A small network was trained on made-up records. Each row is its average activation on records with the value named, seen along a few directions.
Related values have similar rows: they may be neighbours, one step apart, or belong to one group.
In the rows, zero is written as 500.
Random noise pushes rows far along 11 fixed directions. That doesn't count. These rows show it; they differ only by the noise:
[437 554 514 384 631 494 669 500 287 709 420 452 546 582 486 553 543  83
 306 559 569 570]
[479 366 549 576 613 540 602 534 564 501 442 662 426 455 472 463 647 563
 537 426 427 489]
[468 638 654 492 438 451 329 541 668 514 519 487 494 535 578 504 359 424
 387 477 437 502]
[447 545 712 550 607 449 639 839 446 461 470 473 433 209 413 724 504 650
 324 561 630 506]
[452 312 359 329 510 695 505 351 545 355 365 651 487 515 366 311 612 329
 815 700 430 593]
[479 258 617 616 467 428 432 542 391 276 442 642 427 471 468 483 518 484
 466 607 617 561]
[568 543 545 339 495 544 678 523 517 592 418 473 390 442 404 571 552 415
 576 601 548 496]
[648 459 556 576 426 403 590 410 428 678 508 569 339 601 641 457 546 494
 504 310 454 476]
[573 426 541 481 420 478 492 497 456 376 471 529 405 428 462 504 479 563
 607 578 590 548]
[632 499 398 668 534 336 496 434 173 499 532 469 455 524 595 514 559 610
 371 422 601 585]
[603 328 528 627 449 450 562 447 175 425 512 448 581 686 672 495 503 490
 417 483 702 469]
[531 775 556 275 418 665 485 553 484 568 510 312 566 539 660 487 323 416
 550 576 495 514]
[585 499 448 575 507 513 266 369 533 242 475 549 471 607 526 401 537 646
 512 609 520 559]


Values of SUDIS:
fub: [670 635 597 666 530 437 605 563 380 552 552 352 361 657 704 682 595 801
 221 482 664 380]
gabeg: [488 403 463 607 541 328 327 298 621 438 529 650 507 541 425 405 459 460
 466 288 434 519]
pez: [592 497 449 511 519 604 506 394 465 493 517 580 432 591 663 336 546 594
 669 390 464 608]
leg: [428 529 440 642 654 424 404 415 545 506 582 474 558 590 496 560 547 523
 295 422 476 512]
kirim: [490 402 560 484 403 592 558 543 339 498 525 468 627 599 624 430 408 443
 529 449 553 341]
romum: [574 644 472 459 324 446 409 481 560 605 497 462 450 526 587 460 403 502
 483 552 394 451]
bik: [527 609 446 518 399 534 421 562 447 614 430 532 369 576 570 392 609 577
 388 619 264 341]
badut: [500 709 556 449 459 559 487 665 516 563 522 399 484 469 569 561 447 535
 408 584 504 522]
golol: [370 510 610 470 569 736 484 562 556 520 585 549 541 628 593 451 483 471
 467 440 412 464]
sala: [298 401 624 483 545 724 648 699 559 543 527 528 546 421 521 524 531 489
 605 464 376 415]
reg: [408 374 549 503 454 572 625 622 587 583 540 492 704 508 585 477 441 465
 595 387 446 379]
SUDIS is arranged as a line.
Question: A walk along SUDIS starts at golol and steps to its neighbour sala. Put gabeg, pez, leg, romum in the order it reaches them.
Answer: leg, pez, romum, gabeg
Question: Name the neighbours of bik, in listed order.
Answer: kirim

Values of VOLI:
tabo: [486 532 566 407 520 547 718 643 416 579 483 384 565 393 457 609 463 504
 494 519 623 407]
niren: [694 505 587 442 346 459 633 550 467 553 522 580 129 175 479 526 433 762
 801 377 571 636]
seso: [549 424 433 566 435 515 472 479 414 408 487 494 576 551 628 404 498 609
 599 453 507 480]
lizi: [365 397 458 391 418 580 584 584 485 549 418 442 679 535 499 483 525 255
 527 719 475 436]
vipi: [581 574 601 436 502 446 375 452 341 341 493 514 410 513 537 461 371 436
 423 531 658 666]
bero: [532 568 571 415 510 607 687 682 406 575 468 456 482 365 556 520 462 591
 570 471 513 500]
dom: [691 516 468 620 542 384 543 388 451 449 580 359 635 619 511 609 468 681
 427 371 759 442]
puna: [575 456 626 434 639 675 569 367 637 418 484 557 427 689 474 505 583 448
 576 502 618 539]
rur: [495 458 490 501 518 598 540 538 382 469 405 558 477 567 595 437 643 465
 495 668 449 495]
bila: [490 450 677 489 353 496 565 608 379 560 526 538 327 466 590 507 420 461
 525 496 472 469]
kefib: [597 489 632 631 598 518 467 506 485 293 593 571 301 396 499 536 468 857
 550 366 629 587]
suruz: [391 593 599 393 379 536 409 648 474 533 513 563 351 297 525 460 339 450
 516 535 387 586]
nir: [521 519 243 397 496 561 461 415 361 438 451 488 502 443 432 406 615 532
 608 660 430 532]
sez: [529 568 445 466 425 315 474 560 348 519 464 415 400 311 377 627 437 416
 451 697 586 610]
gadin: [678 540 475 602 310 311 512 472 313 619 591 434 308 522 585 566 491 605
 485 440 514 535]
bina: [521 340 440 619 314 364 417 537 354 390 521 491 483 457 463 567 535 620
 466 602 548 415]
VOLI is arranged as a line.
Question: Name the neighbours of suruz, in listed order.
Answer: nir, bina
Question: Name the neighbours of niren, in listed order.
Answer: lizi, dom
Question: Name the neighbours of gadin, in listed order.
Answer: puna, kefib
Question: Name the neighbours of sez, in listed order.
Answer: rur
